Each row below holds a small network's activations on one input, seen along a few directions.
In each table, some parts of the input vary, and every possible input appears once, in random order.
Descriptions start from the smaller parts, as in this example, which fits no table here: one of 4 places along a line, together with either a single point or one of 9 places along a line or (one of 2 separate values, together with one of 8 places around a ring).
Shared parts are said once, and a part with two or three values counts as separate values.
(in the rows, 128 means zero)

Rows:
r1: [135 201 136 107 166 133 128 132 184 115  99 101 109 132 125 102]
r2: [111  37 132 182 142 123  83  94  92  92 107 146 141 102 173 124]
r3: [103 156 102 108 101 101 156  78 141 154 121 129 171 166 122 108]
r4: [128 132  83 111  96  92 159 127 153 167 158 142 157 151 125 150]
r5: [ 99 116 132  98  89 122 155  89  75 123 117 147 190 142 105 104]
r6: [129 101 115 101  75 125 154 142 100 145 154 158 176 126 113 138]
r7: [138 103 137 109  75 158 133 164  89 149 157 172 156 109 147 146]
r8: [126 140 156 102 131 123 140 124 101  75 110  90 159 112  74  94]
r9: [136 172 138 155 177 124 120 140 164 128 127  81  58 113  96 119]
r10: [155 135 132 125 111 162 131 183 131 159 154 152  97 124 154 174]
r11: [132 125  92 118 105 110 176 136 158 164 155 115 140 159 106 175]
r12: [122  70 118 180 164 119  62  86 140 119 105 152 107 117 199 131]
r13: [134 161 156 160 167 160  97 157 129 105 124  97  61  97 109 123]
r14: [127 179 119 116 133 129 138  96 157 170 110 158 125 170 169 114]
r15: [117 167 120 102 142  95 147 115 154 105 108  83 138 137  86 107]
r16: [155 164 102 110 112 118 139 147 169 182 151 171 121 150 181 149]
r17: [134 149 171 109 138 160 117 143  97  73  99 109 135  97 103  83]
r18: [134  94 123 111  84 138 172 149 111 139 153 128 153 135  97 171]
r19: [122 117 156 145 146 126 133 127  92  90 139  68 111  99  51 107]
r20: [124 158 135 114 133 156 105 122 116 156 110 170 124 132 167 112]
r21: [111 123 156 109  99 159 132 111  62 129 113 162 157 123 144 109]
r22: [125  86 103 170 178  91  74  83 180 120 109 145 100 148 192 128]
r23: [150 142 125 115 110 148 113 169 127 166 152 173 123 122 175 152]
r24: [127 122 163 150 149 155 109 146  85  81 126  89  82  87  85 111]
r25: [154 142 104 120 123 141 154 157 168 179 149 144  96 158 149 179]
r26: [118 157 129 148 160  98 140 128 151 116 141  54 100 119  61 113]
r27: [143 101 141 118  83 168 155 174 101 147 156 147 126 123 130 173]
r28: [105  36 118 172 138  90 107  87 105  85 118 132 170 125 134 118]
r29: [140 182 155 111 164 156 103 152 146  96 100 114 113 109 130  96]
r30: [106  70  89 165 152  61 110  84 163 111 120 112 147 154 136 131]
The inputs of r12 and r28 match in every part but one. If r29 is changed in the same way as r12 into r28, which row does it become?
Answer: r8
What is each input in this table made of?
Answer: one of 5 places around a ring, together with either a single point or one of 5 places along a line
Which other rows agree with r24 in the place on the ring of 5? List them by row number.
Answer: r2, r7, r17, r21, r27
Change only the place on the ring of 5 in r21. List by row number the other rows that result.
Answer: r3, r5, r14, r20

Rows:
r31: [156 219  99 117 138 137 143 167 214 205 145 151  73 167 186 166]
r32: [116 133 125  64  40 163 164 156  79 155 146 177 203 135 123 142]
r33: [108 150 154 149 209 126  91  95 141  43  66  41  69 121  69  94]
r34: [115  50  75 137  87  95 142  98 138 182 152 187 189 171 177 173]
r35: [ 95 161 157 157 203 124  93  87 136  56  69  44  90 111  66  69]
r36: [108  39 125 191 174  98  65  73 126  57 106 133 120 114 158  95]
r37: [162 183 178  96 126 151 171 198  97 110 142  70 116  94  54 131]
r38: [170 210 109 106 154 157 124 168 220 213 130 148  69 153 182 173]
r39: [ 89  46 125 203 174  96  48  59 105  82  94 127 133 104 173  97]
r40: [140  43  86 134  75  63 151  92 106 153 153 188 179 152 214 166]
r41: [141 124 144  86  56 157 171 164  64 165 175 183 177 124 113 131]
r42: [135 177 160  97  98 169 173 178 111 115 159  87 117  89  22  99]
What is each input in this table made of?
Answer: one of 2 separate values, together with either a single point or one of 5 places around a ring
The inputs of r41 and r32 match in every part but the choice among 2 separate values. If r37 is changed in the same way as r41 into r32, which row does it become?
Answer: r42
Change only the choice among 2 separate values in r33. List by row number the other rows that result.
Answer: r35
